Each row has a name. After each piece below comes the name of the row it's from, unless a question asks for something else. Each question is about the rows just above it.

S: [175 118 158 156 160 170 137 125]
P: [189 143 151 109 160 145 138 148]
Y: [186 119 143 163 153 175 141 125]
K: [189 138 148 160 145 143 151 110]
A: [199 133 145 166 142 146 147 123]
V: [193 136 141 168 145 153 146 125]
W: [156 137 170 158 125 175 160 119]
Put [143 125 175 153 186 163 141 119] back in order: which row is it?
Y
Which row holds these entries in another order? [143 151 110 189 138 148 160 145]
K
Which row holds these entries in another order? [118 125 137 156 158 160 170 175]
S
Which row holds these entries in another order? [110 151 145 160 189 138 148 143]
K

ribo: [124 106 169 195 141 123 111 126 132  93 109]
pipug: [ 93 195 124 107 141 123 126 132 111 169 109]
rotin: [155 132 115 138 116 136  64 159 106 103  91]
Dus: [160  77  89 118 146 156  93 159 111 133 120]
Zub: [ 90  95 124 154 136 121 111  64 105 110 121]
Lezaf: [111  77  89 146 118 133 120 159 156 160  92]
raka: [143 104 123 164  88 169 155 142 146  92 155]
fuz: [189 137 105 106 132 101 151 130 105  88 106]
romu: [101 106  88 105 150 137 189 130 105 106 132]
lanu: [115  64 103 116 138 159  91 135 106 132 155]
Put [ 91 103 106 159  64 136 116 138 115 132 155] back in order: which row is it?
rotin
Put [169 195 141 123 111 126 132  93 109 124 106] back in order: which row is it?
ribo
Which row holds these entries in another order? [ 92 160 156 159 120 133 118 146  89  77 111]
Lezaf
Which row holds these entries in another order? [106 132 101 106  88 105 150 137 189 130 105]
romu

gokoz: [116 120 129 123 134]
tileg: [127 112 129 129 130]
kiru: [123 116 128 127 132]
mapom: [119  64 138 133 130]
rabe: [119 119 132 126 130]
Tok: [131 115 129 130 128]
zigo: [130 110 132 132 127]
repuv: [130 130 115 128 131]
Dibuz: [ 98 157 157 122 116]
Which row holds these entries in another order? [131 128 115 130 130]
repuv
Which row holds these entries in another order? [115 128 129 130 131]
Tok
Which row holds these entries in another order? [132 132 127 130 110]
zigo
Which row holds these entries in another order? [132 127 128 116 123]
kiru

